A small network was shown many inputs. Here are its activations along a few directions, one row for each input.
Each table varies a few parts of the input and shows all the possible inputs, shuffled.
A made-up example of a description, with smaller parts first: line(4) and (point or line(9) or (values(3) and ring(5))).
Shared parts are said once, and a part with two or three values counts as separate values.
(in the rows, 128 means zero)

Other details of the inputs vary at random and push rows far along two fixed directions, the same in every table; ignore that.

Table:
row 1: [ 63  89  66  95  51  74 169 105 146 164  29 195]
row 2: [ 99  78 117  97 119 125  97 200 111  91 106 110]
row 3: [120 178 183 188 160 149 108 113 139 168 193 121]
row 4: [178 178 191 176 174 166 156 150 154 157 196 143]
row 5: [156  96 134 114 147 141 113 163 111  78 162  57]
row 6: [120 192 143 159 143 146 122 141 124 176 162 133]
row 7: [120 185 167 186 158 177 118 145 114 167 208 101]
row 8: [ 67  83  88 106  59  51 155  74 168 162  30 207]
row 9: [150  85 134  81 152 158 100 154  94  38 134  66]
row 10: [126 106 149 107 160 151  62 190 105  94 144 106]
row 11: [132 118  82  96 100  87 182  80 141 127  52 149]
row 12: [132 206 134 183 145 109 149 112 158 223 133 168]
row 13: [ 72  83  81  63  74  63 125  80 152 142  11 218]
row 14: [160 227 116 177 126 135 172  59 149 197 169 140]
row 15: [112  63 156 111 155 127  66 187 122  73 124 101]
row 16: [ 87  63 128 120 121 124 108 165 116  92 133 114]
row 17: [ 89  60 142 104 136 153  76 173  97  65 155  98]
row 18: [128 138  62  97  63  83 174  51 134 149  52 191]
row 19: [155  67 121 101 132 135 114 148 103  57 101  82]
row 20: [144  83 151  76 131 153 116 167 128  75 123 155]
row 21: [164 220 115 195 129 124 185  73 159 201 168 131]
row 22: [172 191 157 161 168 163 130 117 119 146 212  76]
row 23: [158  77 137  93 145 161  91 150  87  44 128  73]
row 24: [168 205 118 188 125 116 181  76 140 186 147 136]
Description of these inputs: values(2) and (point or ring(5) or ring(6)).
Q: Start at row 14 and move only the ring(5) part, one step at a time. The first step leads to row 18. Which rows follow, in order?
A: row 23, row 9, row 22

Table:
row 25: [122 164 146 202 147 138 129 129 124 159 194  74]
row 26: [150  92 119  91 142 128 109 151 106  65 103  90]
row 27: [156 124 120 125 116 109 157 102 147 131 104 134]
row 28: [104  73 143 110 126 125  85 163 122  90 118 138]
row 29: [102  96 133 111 129 131 120 175 118 123 107 142]
row 30: [139 124 150 131 144 170 108 132 100  91 171  83]
row 31: [109 118 152 127 144 151  96 182 123 117 136 121]
row 32: [186 227 188 221 200 162 150  98 131 170 216  81]
row 33: [ 91  83  86 112  99 105 110 156 111 104 101  96]
row 34: [126 175 147 162 142 126 115 132 140 175 149 158]
row 35: [163  89 122  93 130 128 115 164 121  77 112  96]
row 36: [133  80 125  98 133 141 102 128 101  70 111  99]
row 37: [ 98 187 109 139 107  85 145  70 170 222 107 202]
row 38: [139  94 113  89 134 142  97 142  96  75 106  98]
row 39: [196 235 164 209 182 170 157 125 144 180 237  98]
row 40: [130  94 104  76 104 133 126 146 110  82 116 124]
row 41: [ 76 124  95 104  80  65 146  62 171 186  63 217]
row 42: [ 83 150 109 136  85  87 175  74 170 202  59 219]
row 43: [165 115 145 137 150 154 127 152 129  87 179  93]
row 44: [118 157  87 117  74  93 199  47 154 180  86 199]
row 45: [123  96 102  79 106 138 112 134 100  83 104 114]
row 46: [108 118 157 148 143 138 134 150 128 144 136 141]
Q: The inputs of row 34 and row 28 match in every part but one. If row 33 is changed in the same way as row 34 into row 28, which row does it become?
A: row 25
Q: What is each input in this table made of?
A: values(2) and (point or line(4) or ring(6))
Q: Change only the values(2) part in row 32. List by row number the other rows that result.
A: row 26
Q: Change only the ring(6) part in row 39. List by row number the other rows that result.
A: row 26, row 35, row 38, row 40, row 45
